Each row below holds a small network's activations on one input, seen along a few directions.
In each table, some parts of the input vary, and every possible input appears once, in random order.
Descriptions start from the smaller parts, as in this example, which fits no table here: ring(8) and (point or line(11) or (values(3) and line(6))).
Shared parts are said once, and a part with two or three values counts as separate values.
In the rows, 128 means zero.

Other details of the inputs vary at random and push rows far along two fixed directions, the same in every table; ignore that.

Table:
x1: [160 145 146  67 176 121 185 117 147 107 124]
x2: [148 187 160 133 143 115 185  79 161 178 130]
x3: [158 118 135 119 132 138 171 171 151 132  99]
x4: [134  97 118  48 183 138 140 163 140  82 129]
x5: [165  92 122 100 155 133 119 204 126 104 119]
x6: [112 185 131 163 105  94 190  69  88 154  88]
x7: [110  70 174 100 135 161 125 186 142 125 131]
x8: [121 148 109 186  94 121  90  80 133 160 169]
x9: [143  64 147 114 121 155 135 203 139 103  97]
x10: [146 134 156  96 169 128 148 145 138 148 146]
x11: [107  67  88 126 130 136  25 141  99 108 182]
x12: [110  71 100 140 121 142  29 175 104 116 190]
x13: [122  53 163  93 133 177 162 187 117 142 143]
x14: [163 180 126 145  90 102 173  71 136 176 121]
x15: [143 169 177 143 110 123 206  75 180 133 108]
x16: [174 124 127  60 149 118 186 114 107 149 117]
x17: [181 186 110 148 136  95 161  70 152 147 107]
x18: [178 139 141 107 149 130 195 158 147 140  96]
x19: [110 128  67 168 116 110  50  44 122 138 172]
x20: [119 173  96 177 100  93  48  71 162  96 158]
x21: [133 124 182  98 148 147 194 142 153 162 121]
x22: [109  86 110 159  53 129  57 145 121 124 138]
x23: [ 76  95  98 178 116 120  50 189  87  68  97]
x24: [143  74 139 114 123 151 134 205 139 110 102]
x25: [117 131 111 157 109 110  41 137 151  80 162]
x26: [101 163 165 112 164 122 214 142 114 101  90]
x27: [ 60 149 105 218  98 109  76  77  84 131 143]
x28: [ 89  65 105 152  96 156  43 178 120 124 178]
x29: [ 85  99 134 107 157 182 136 185  61 119 123]
x30: [169  86 117  70 175 133 136 180 120 100 107]
x31: [146 194 156 142 118 115 204  77 184 143 119]
x32: [127  86 125  47 197 143 128 160 127 122 137]
x33: [100  95 105 126 136 128  13 163 129 105 171]
x34: [136 180 160 158 101 114 181  69 180 135 118]
x35: [ 64 184 119 209 106 124  53  71 106 120 121]
x36: [136  91 143  55 189 139 126 165 122 122 142]
x37: [120 197 128 153 104 124 179  68  84 152  83]
x38: [143 159  86 158  83  92  80  68 123 146 145]
x39: [142 154 157 150 113 135 208  66 143 192 137]
x40: [131  57 148  91  95 156 138 192 114 126 117]
x41: [ 97 196 165 154 156 105 202  73 114 158  97]
x42: [157 128 134  79 172 142 189 126 116 168 153]
x43: [117 140  95 191  45 106  65  89 137 144 142]
x44: [160  78  98  60 183 137 138 179 124  99 102]
x45: [136 160 142 119 162 151 202 151  95 118  58]
x46: [105 156 130 184  97 115  83  86 164 151 150]
x47: [101 102 114 143 103 132  34 183 150  70 157]
x48: [162 163  93 111 124  95 163  38 125 161 117]
x49: [160  86 130  64 138 137 144 198 101 132 135]
x50: [ 71 193 112 208  93 120  65  76 119  79 113]
Description of these inputs: ring(5) and (values(2) or line(8)).
- Changing only the ring(5) part turns x27 into x23. The same change can be made to x28. Which row results? => x3
- Changing only the ring(5) part turns x24 into x39. The same change can be made to x5. Which row results? => x12
- Which other rows does x50 become when the values(2) part takes its other values? List them by row number. => x26
- List by row number the other rows that have the ring(5) part in common with x10. => x2, x7, x21, x32, x33, x35, x36, x41, x46
- Which other rows does x27 become when the values(2) part takes its other values? List them by row number. => x29
- Which other rows does x20 become when the line(8) part takes its other values? List them by row number. => x1, x4, x15, x25, x31, x34, x47
